[[21 19 75 78 64 19]
 [76 76 20 74 25 22]
 [25 26 72 72 18 23]] ans = 72

[[913  84 766 322 714 198]
 [929  74 766 310 729 215]
 [898 102 747 318 740 221]] ans = 318

[[3698 2981 5111 4109 2711 3553]
 [4568 2712 3632 4228 8183 4460]
 [5139 4747 4175 5871 2339 4065]] ans = 5871

[[4 2 7 1 2]
 [1 4 4 7 3]
 [5 5 3 4 4]] ans = 3

[[2 3 2 5]
 [7 5 7 4]
 [6 7 6 5]] ans = 7

[[4 6 6 3]
 [7 4 4 4]
 [3 3 2 3]] ans = 3

[[-45 -44 -14 -25 -13]
 [-30  15   3  11   9]
 [ 26 -23 -30 -46 -40]] ans = -30
---
[ 1.371  0.993  7.615 -0.758 -1.795 -2.616] Answer: 0.993

[[ 2.378  0.782 -2.064  1.528  6.631 -5.448]
 [ 1.088  2.265 -3.418 -3.415 -3.953  6.319]] Answer: 2.265

[[ 2.857  2.215 -1.818 -6.892 -1.635  3.183]
 [-4.777  4.909 -0.237  2.801 -2.598 -3.023]] Answer: 4.909

[ 8.431  3.957 -8.556 -5.106 -5.286 -3.228] Answer: 3.957

[[ 7.320  6.888  4.001 -6.475  5.171 -0.453]
 [-1.456 -0.361 -1.303  1.104  0.317 -0.847]
 [-0.567 -5.771  4.466  3.633 -7.775  7.478]] Answer: -5.771

[ 6.831 -2.334 -2.078 -0.998 -1.602 -2.756] Answer: -2.334
---
[[2 5 7 6 1 7 7]
 [2 2 2 2 2 4 6]] -> 2

[[92 34 49 33 29 43]
 [ 1 20 28 49 28 32]
 [85 58  6  7 33 29]] -> 20

[[-252 -459  370 -195   30  265]
 [-306 -707  719  812  153  490]] -> -707

[[539 678 886  58 171 246]
 [626 656 801 633 671 678]] -> 656

[[141 194 239 119 138  15]
 [224  60  97 169 175 122]] -> 60

[[52 76 50 23 74]
 [58 42 39 61 32]
 [41 51 80 92 44]] -> 42
---
[-1.0, 1.2, 0.2, 0.8, 0.9, 1.3] ans = 1.3
[-10.115, -14.847, -1.989, 8.943, 16.889, -16.552] ans = -16.552
[-8.2, 5.7, -15.1, -14.4, 18.4] ans = 18.4
[0.18, -0.07, -0.08, -0.01, 0.08, -0.10, -0.13] ans = -0.13
[-0.05, 0.18, -0.09, -0.14, 0.04, 0.02] ans = 0.02
[-17.81, 11.53, 3.19, 9.28] ans = 9.28
[115.2, -106.1, -114.9, 46.6, -82.5, 91.8, -193.9] ans = -193.9
[-0.6, -0.7, 1.2, -1.5] ans = -1.5
---
[-19, -23, 31, -44, -10] -19, -10
[4, 2, 1, 1, 8, 3, 1] 4, 1
[[2, 0, 6, 8, 7, 2], [2, 2, 2, 3, 3, 2]] 2, 2
[771, 225, 993, 920] 771, 920
[2956, 6094, 4414, 9391, 6314, 5159] 2956, 5159
[[27, 30, 29, -29, 22], [35, 17, 2, 26, 21], [26, 12, -6, 11, 21]] 27, 21
[65, 729, 482, 818, 571, 596, 887] 65, 887
[[7126, 4250, 4911, 5571], [3956, 4859, 6578, 5480], [9436, 1232, 7397, 5769]] 7126, 5769
[-21, 50, -35, 22, 0, -19] -21, -19
---
 2.543 -0.783 -0.116  0.033  0.586 -0.265  3.818
-0.578 -1.484 -0.301  4.211  0.352  0.486  1.049
-0.529 -1.220  0.092 -7.298 -0.400 -0.032  0.116
out -0.783

 7.016  0.045 -7.809  5.402 -1.439 -2.514
-0.984  0.066  0.542 -0.695  0.701 -0.024
-1.129  0.481 -0.045 -5.974  1.664 -5.435
out 0.045

 1.866 -3.448 -1.721  2.176
 4.375  0.056 -6.505  3.118
-2.031 -1.153  1.754  0.156
out -3.448

 3.555 -4.432 -1.440 -5.079  0.319  4.284 -2.658
 6.750 -5.695 -1.294 -2.294 -2.753  3.179  2.089
 6.188 -5.524 -1.050 -3.575 -2.089  4.431 -0.663
out -4.432

6.081 4.667 0.561 7.452
6.649 5.104 0.593 8.332
3.273 2.602 0.284 4.033
out 4.667

-0.769 -0.184  0.136  0.503
-1.032  0.079 -1.069  8.237
 8.534  0.858  0.083 -0.553
out -0.184
---
Q:
-4.263  2.209 -4.480 -0.644 -7.384
 1.027  0.335  2.880  2.508 -4.955
A: -4.263, -4.955

Q: -1.311 -2.375  1.836  3.198 -3.258  6.439 -5.473
A: -1.311, -5.473

Q:
-2.047 -3.371  1.438  5.045  7.041  0.815
 0.580 -3.469 -0.782  2.832  2.540  2.283
A: -2.047, 2.283

Q: -3.112  6.196  6.369  1.312  0.297 -2.822
A: -3.112, -2.822

Q:
 0.659 -1.273 -2.000 -3.522 -0.143 -3.814
 0.533 -0.393 -4.800 -6.628 -1.078 -3.814
A: 0.659, -3.814

Q:
-0.349 -0.480  0.484 -0.308 -0.125 -0.086
-0.686  0.699 -0.346  0.183 -0.228  0.313
-5.336 -6.403  0.913 -2.902  4.660  0.910
A: -0.349, 0.910

Q:  5.436 -0.385  4.614  7.067
A: 5.436, 7.067

Q: -7.207 -1.970  1.162 -1.075  5.588  2.704
A: -7.207, 2.704

Q:
 4.004 -2.455  4.309  4.464  2.005 -1.190
-0.326  2.095  0.832 -7.715  0.635  5.873
A: 4.004, 5.873

Q:  7.442  0.901 -6.944 -0.769
A: 7.442, -0.769
---
[3 3 7 2 8 2 7] result: 3, 7

[[  27   85 -638  129 -283  134]
 [-475 -508  130  620  240 -388]
 [ 384 -276  426 -547   65  381]] result: 27, 381

[240  96  27 166 146] result: 240, 146

[980  26 772 482] result: 980, 482

[88 78 89 17] result: 88, 17

[[19 65 49 47 21]
 [77 90 83 70 82]
 [24 69 51 50 26]] result: 19, 26

[ 35 151  85  27 201] result: 35, 201

[[5 5 6 2 6 5 7]
 [6 5 7 6 7 2 6]] result: 5, 6

[237 139 155  23  56] result: 237, 56
---
 1.131  1.620 -4.225  6.906  0.934 => -4.225
-0.240 -0.405  8.394  0.008  1.078 => 8.394
 8.358 -3.101 -3.244 -5.552 -4.657 => -3.244
-4.006 -0.688  2.962  8.830 -2.080 => 2.962
-2.864 -0.659 -3.452  4.765  8.491 => -3.452
-4.367 -3.316  5.613  4.566 -8.317 => 5.613
 0.913  0.430 -1.126 -7.437  2.562 => -1.126
